A small network was shown many inputs. Here are its activations along a few directions, one row for each input.
In each table, some parts of the input vary, and every possible input appears once, in random order.
Descriptions start from the smaller parts, as in this example, which fits no table here: one of 6 places along a line, together with either a single point or one of 11 places around a ring or (one of 2 separate values, together with one of 8 places around a ring).
Shared parts are said once, and a part with two or three values counts as separate values.

Other details of the inputs vary at random and push rows far along two fixed directions, the same in every table; ignore that.

Rows:
x1: [-30   2 -29  26 -45  11   4 -27  48 -10 -15 -14   1]
x2: [ 66  -6  23 -51  50   2 -50  16 -30  34 -13  -4   4]
x3: [-21  41  11  -2 -46  13 -10 -20  34 -28 -64  -6   5]
x4: [ -9  10  17   9 -27  14  15 -26  12  -6 -25   1  -8]
x5: [-34  -4 -41  15  33 -15  45  18 -21  -8 104  -4 -37]
x6: [-36 -15 -24  -7  39 -15  43  24  -4 -19 103  10 -18]
x7: [-19  26   8  19 -44   1   8 -18  33 -11 -60   9  21]
x8: [-54  -6 -37  26  -2   5  22  -4  21  -8  57 -15 -27]
x9: [-17  26 -12  22 -51  -7  18 -18  27 -13  -6 -15 -10]
x10: [ 65 -32  37 -14  44  -7 -38  24 -41  34 -22   3  19]
x11: [ 70   0  33 -35  32   3 -59   2 -18  34 -27   9   8]
x12: [-25   2 -44  23  -7  -8  46   0   8 -20  53  -2 -15]
x13: [-36  10 -17  25 -51   5  -2 -23  46  -5  -8 -23  -4]
x14: [ -7  15   1   6 -24   2  -5 -17  25 -28 -29  12  18]
x15: [-23 -20 -17   9  12   1  51  -6  -8 -20  46   7  -6]
x16: [ 64  -3  35 -26  38   3 -68   8 -30  28 -27  12  18]
x17: [-16  45 -10  13 -62  11  10 -21  32 -13 -50 -24 -17]
x18: [ 52  -6  33 -19  51  -2 -49  20 -45  48 -18  12  19]
x19: [-26 -21 -11  -1  60 -17  30  41 -35   8  87  10   1]
x20: [ 66 -12  38 -34  28  10 -40  -1 -41  41 -45  -9  10]
x21: [-58 -20 -51   5  39  -5  29  14  -9  -3  96 -27 -30]
x22: [ 71 -28  40 -27  34   2 -36   6 -43  42 -13  -2  16]
x23: [ -8  16   2  -7 -37   2   2 -14  32 -19 -23  12  -1]
x24: [-28  39  13   5 -41   6   3 -11  22  -6 -67  -6   7]
x25: [ 65 -22  39 -12  40   4 -46  15 -38  35 -40   7  12]
x26: [-20 -32 -13  -6  65  -5  36  40 -41  -2  67  -1 -15]
x27: [-19  29  15  10 -52   4  -7 -17  39 -30 -45   4  12]
x28: [-38   6 -26  22 -56   4  -3 -25  43 -10 -15 -15  -6]
x29: [-13  32 -15  20 -72   0  12 -24  32 -16 -35  -7  -8]
x30: [-19 -27 -21 -13  51 -10  17  35 -29 -16  87  18  -1]
x31: [-11 -43 -15 -11  50  -5  43  23 -44   1  90   9 -13]
x32: [ -1  14  -3  -1 -23   0   7 -19  32 -21 -18  11   4]
x33: [ 58  -8  32 -24  23  -8 -52  18 -36  43 -44  12  29]
x34: [ -1  -4   6  19 -21   1  13 -10  16 -18 -44   8  10]
x35: [-10  -5   8  14 -28  -1  11  -3  10 -16 -38  10   3]
Description of these inputs: one of 5 places along a line, together with either one of 2 separate values or one of 5 places around a ring.
The inputs of x18 and x33 match in every part but the place on the line of 5. If x4 is changed in the same way as x18 into x33, which row does it become?
Answer: x31
List by row number the other rows that have the place on the line of 5 in common with x10.
Answer: x6, x9, x13, x19, x22, x27
Change only the choice among 2 separate values in x5. List by row number the other rows that result.
Answer: x8
List by row number the other rows that have the place on the line of 5 in common with x7.
Answer: x1, x12, x14, x15, x32, x34

Rows:
x36: [-33  62  -8   4 -74   4  -9 -26  60 -50 -60   4   1]
x37: [-33  45  20   0 -68  25  29 -39  44 -24 -70 -13  -8]
x38: [-46  29 -69  19 -50  10  12 -24  39   9  41 -53 -64]
x39: [-59  12 -49  28 -14 -11  86  -9  19 -48  64  10 -23]
x40: [ -5 -18 -21  -8  38 -11 -16  28 -16  -3  34  10  15]
x41: [ 27  -5   2 -25  -6  -1  -8 -11  18 -12   6   6   3]
x42: [-49   2  12  17 -43  16  31 -22  32 -22 -46  -5 -12]
x43: [  4 -14  16 -13  32  10 -31   6  -6  13 -19   3   9]
x44: [ -2  23  24  -9   7   6  10  -1 -15  20 -12  -2  -4]
x45: [-71  -1 -46  18   9  -6 106  22 -17 -40  95   0 -38]
x46: [ 35 -12  22 -18  -1   7 -62 -10   6  12 -48   7  23]
x47: [ 22  -7  20  -6  13  -5 -59   4  -5  21 -16  11  27]
x48: [-11 -21 -26 -29  76  -1  11  28 -30 -15 121   8  -8]
x49: [ 32  -9   6  -5  -4   4   6 -22   1  -8   1   5  -6]
x50: [-87  -7 -24  41 -45  13  83 -27  23 -40  15  -1 -18]
x51: [ 13  -3  -8 -33  85 -13 -11  46 -47  10  58   3  -5]
x52: [ 29  36  40 -25   8   0 -50   3  -5  25 -46   2  10]
x53: [  4 -15  17  19 -12   3   7   6 -20  17 -17  -2   2]
x54: [ 59  29  36 -26  -3   3 -76  -2  -1  18 -44   7  20]
x55: [ 68   1  43 -19 -13  18 -26 -17 -18  16 -65 -13   1]
x56: [ 68 -36   2   5  27 -11 -26  11 -28  24 -20   2  26]
x57: [-55  -1 -39  33  16  -6  84   2  -2 -33 120  18 -27]
x58: [-11 -26  -8  -7  63 -16  49  36 -62  12 109   2 -24]
x59: [-52  42   0  26 -55   8   1 -13  55 -33 -80  -2   3]
x60: [ -4 -26 -50  18  20  -5 -27  -6  -8  48  58 -65 -14]
x61: [-30  14   1  51 -78   2  28 -33  49 -22 -42   4   5]
x62: [ 65 -17  13  -9  -6  -8 -60  -1   3  23 -64  10  39]
x63: [ 40  -5   8 -23  20 -18 -22  11 -10  14  34  14   9]
x64: [ -9 -19  14   2  37  -4   6  28 -32  24  21  -5   1]
x65: [ -3  17  17 -28  15   1 -13  -2   3  -8  -9  -1  -9]
x66: [ 45  -4  27 -14   4   8 -38   7 -24  38 -85  -4  20]
x67: [ 23  -7  31 -11  36  -4 -52  31 -23  33 -15   3  18]
x68: [ 21 -35   5  16  -4   5   3 -17   4  -1  -9   5   4]
x69: [-33   3  -8  23 -76  10  15 -33  70 -38 -38  10   7]
x70: [-55  15 -15  44 -68   6  54 -20  26 -31 -45  -7  -7]
x71: [ 23  -3   4 -26  50  -4   6  30 -47  17  17  -2 -11]
x72: [ 42 -26 -23 -33  65 -27 -11  35 -39   8  74  15   4]
x73: [ 28 -14  13   1  -3  -7 -34  -1   4  26 -15  15  31]
The inputs of x73 and x63 match in every part but one. If x42 is changed in the same way as x73 into x63, which row does it become?
Answer: x37
What is each input in this table made of?
Answer: one of 2 separate values, together with either a single point or (one of 3 separate values, together with one of 6 places around a ring)
Change only the choice among 2 separate values in x46. List by row number the other rows that result.
Answer: x48
Change only the choice among 2 separate values in x36. List by row number the other rows that result.
Answer: x40
Change only the choice among 3 separate values in x58. List by row number the other rows that result.
Answer: x45, x55

Rows:
x74: [ 97 -30 -41 -26  22  -2 -93  -9 -12  50 -22 -47   2]
x75: [ 52 -20  32 -50  84   6 -56  30 -45  32  10   8   2]
x76: [-79  19 -24   5  -1  -3  26  -2  34 -46  52  16  -6]
x77: [-14  -1  34  14 -45  20  26 -24  20 -16 -69   2   7]
x78: [ 55 -26  10 -36  69 -17 -69  43 -37  17  36  19  28]
x79: [ -7  36 -17  42 -91  12 -39 -46  34  55 -90 -65 -21]
x80: [  1  12  37  10 -42  14  29 -29  -3  -9 -80  -3  -3]
x81: [-66 -16 -34  34  15 -14  95  25 -13 -39  90  23  -4]
x82: [ 23 -15 -14 -33  92 -26 -11  57 -56  16 101  25   4]
x83: [  9  16  34  13 -41   3  29 -15   3  -8 -73   4   2]
x84: [ 99 -26  -4 -18  -2   2 -89 -27   1  65  18 -26  -1]
x85: [-23 -13  20  24 -45  15  20 -16  32 -17 -55   9  17]
x86: [ -7  59  17 -10 -41   3   0  -8  21 -20 -55  10  -5]
x87: [-81  24 -26 -12  36  -2  72  21  -6 -39  98  -1 -32]
x88: [-60 -19 -25  44  -9 -11  59  -1  26 -39  38  26  11]
What is each input in this table made of?
Answer: either one of 3 separate values or (one of 2 separate values, together with one of 6 places around a ring)
Which other rows belong to the same alternative as x80? List them by row number.
Answer: x75, x76, x77, x78, x81, x82, x83, x85, x86, x87, x88

Rows:
x89: [-15  52  20 -32 -46   7 -28 -23  49 -39 -53  15  13]
x90: [ 54  12  15  -1 -26  15 -28 -23  -2  25 -57 -26  -6]
x91: [ -1 -20 -18  23 -17   0  -2 -25  28  -6   8   0  -1]
x92: [-40 -24   2  -2  61 -12  30  42 -43   3  77  14  -5]
x93: [-10  -1  15  15  -9  -4  -3  12   7 -16 -31  11  21]
x94: [-55  48 -49   0 -36 -14   7 -20  57 -44  33  -6 -16]
x95: [-62  31   8  20 -26  10  56  -2  16 -39 -13  -2 -25]
x96: [ 19 -32  -8  -3  22   3 -41   7 -14  34   9 -11  11]
x97: [ 46 -23  26 -15   1  -7 -26  -4  -2   3 -58  20  32]
x98: [ 56   6  27 -16  11   6  -9   5 -36  20 -49   9  12]
x99: [ 50 -25  20 -16  32  -5   2  12 -38  14  12  20  16]
x100: [  6 -36 -33   7  36 -14  32   9 -29  11  95  -6 -12]
x101: [  4 -17 -12  -3  31   3 -28  13 -24  33  15 -16  -7]
x102: [-53  27 -15  24 -34  10  37  -4  29   0  12 -23 -33]
What is each input in this table made of?
Answer: one of 2 separate values, together with either a single point or one of 6 places around a ring
Change only the choice among 2 separate values in x94. List by row number the other rows that result.
Answer: x89
List by row number the other rows that have the choice among 2 separate values in common with x96.
Answer: x90, x91, x94, x100, x101, x102
